[[  0.3 -16.9 -26.1 -34.7  22.4]
 [-10.1  46.9   7.6  -2.9 -18.0]]	0.3, -18.0

[27.9 45.4 29.9 31.5 25.6]	27.9, 25.6

[[  4.2   2.4  32.7  19.6  53.8  -5.5]
 [ 21.6  32.9 -10.8  21.2 -28.8  22.5]
 [ 22.9  27.1  -8.7  12.1 -32.8  26.8]]	4.2, 26.8

[ -7.0  51.9 -52.9  12.4  34.5  -4.1]	-7.0, -4.1

[[ -6.5  -6.3 -45.0  -5.9]
 [ -4.4  20.8  -9.5   2.9]
 [ -8.4  -2.0  17.6   4.7]]	-6.5, 4.7

[-22.6 -37.9 -40.9 -34.2 -51.2 -23.3 -26.5]	-22.6, -26.5
---
[[-37.9 -41.8 -41.5 -13.7 -22.9  29.4  22.4]
 [ 17.5   5.0  10.5 -28.7  24.7   4.9  14.8]] ⇒ 24.7

[[-10.3 -17.9  14.2  22.9]
 [  4.1 -28.6  -1.2   8.9]
 [ 30.2  -4.8 -27.0 -56.1]] ⇒ -28.6

[[ -8.0 -45.9 -18.1  17.0 -26.1]
 [-45.0  10.9  -4.4  33.5 -15.4]
 [ -8.0 -28.6 -18.4  17.2 -26.1]] ⇒ -4.4

[[-23.7  12.1  -9.4 -10.3 -13.7  23.0]
 [-15.7   4.5  -8.4 -10.5 -11.2  21.4]
 [ 18.0 -44.5  -7.0  -3.6   4.4  12.4]] ⇒ -10.5

[[ -1.2  10.1   0.5  12.3 -16.0]
 [ -1.1  43.2   3.4  49.3 -45.2]
 [  1.0 -27.4   0.4 -30.9  35.8]] ⇒ 3.4

[[ 19.4  25.7 -14.9  -1.2  12.8  11.5]
 [  7.7  14.2  29.6  23.0 -48.5 -26.9]] ⇒ 23.0

[[ 54.1  -1.3  29.1  -4.8 -37.9]
 [ -1.7 -41.1  20.5 -29.4 -14.7]] ⇒ 20.5

[[-25.7   3.6  13.0  45.1 -28.9]
 [-32.3 -31.4  41.9  48.5 -56.2]] ⇒ 41.9

[[ 54.2   2.2  12.3 -26.7]
 [ 46.9   7.8   6.6 -32.1]
 [ 46.9   7.8   6.6 -32.1]] ⇒ 7.8

[[-12.8  20.1 -17.4 -18.5  20.0  53.7]
 [ -3.7 -31.0  28.4 -20.1  27.6  39.1]] ⇒ -20.1
---
[ 48.8 -10.6 -27.6  32.4] gives -27.6

[[ -2.6   7.2  -0.4  13.3 -55.6]
 [  3.0 -14.0  -1.3  -2.5 -27.3]
 [ 25.9 -28.1 -34.7  14.3 -49.2]] gives -34.7

[[ 20.1 -28.5   0.7  48.2  30.0]
 [ -6.6   9.5  -0.2 -16.2 -10.1]
 [  6.5  -9.4   0.5  16.1   9.9]] gives 0.5

[ 23.6 -41.6  33.5   2.1] gives 33.5

[ 49.8  50.8  38.7 -44.7 -34.6 -10.0 -35.8] gives 38.7

[  7.6 -21.4  35.0 -42.5  -6.0  16.9] gives 35.0

[ 41.3 -57.2 -21.2   1.3  32.4 -22.7] gives -21.2

[[-31.2 -35.5 -10.9   8.3 -19.6  16.8 -31.7]
 [-45.0  29.0   7.2 -29.6  29.9 -24.0  11.8]] gives 7.2

[[-10.0  44.9  21.5 -15.8  43.7   2.3]
 [ -6.8  27.3  19.5 -28.6  47.3  -9.1]
 [-34.1  19.1   8.1  34.7  25.3 -55.3]] gives 8.1
---
[[-18.2   5.1   9.1  -1.1  24.8  -4.4  -0.4]
 [-10.2  14.8   2.8  -3.4  41.4  -4.1  12.6]]	14.8

[[-22.0  20.3 -16.9 -44.7  31.2  -1.8 -20.9]
 [ 27.6 -27.8  46.2  15.5   9.5   4.5 -15.9]]	-27.8

[[  4.6   4.5 -21.3   1.6 -42.1   4.5]
 [  7.7  -4.3 -34.1  38.4 -45.7  -4.3]]	-4.3

[[ -0.2  25.0 -38.0   8.3  28.5]
 [-23.0  48.6   7.8 -13.8 -12.6]]	48.6

[[ 48.5  44.5  13.8  28.9 -18.7]
 [  1.4 -19.7   5.8 -44.1  28.8]]	-19.7

[[-28.1  14.0 -22.1   2.9   6.9]
 [ -5.4 -38.0  -1.7  37.1  44.7]]	-38.0

[[  0.3  -1.9  34.0  31.5 -29.5   4.2  27.0]
 [-44.0 -44.1   0.2 -17.4 -26.4  38.4 -27.3]]	-44.1
---
[218, 63, 243, 98] --> 218, 98

[[209, 66, 69, 68, 101],
 [27, 137, 80, 84, 171],
 [91, 114, 105, 188, 131]] --> 209, 131

[7, 6, 2, 5, 0, 5, 2] --> 7, 2

[-525, -17, 368, 555, 285] --> -525, 285

[127, 890, 602, 204, 576, 788] --> 127, 788

[45, 15, -22, -28, -4, -26] --> 45, -26
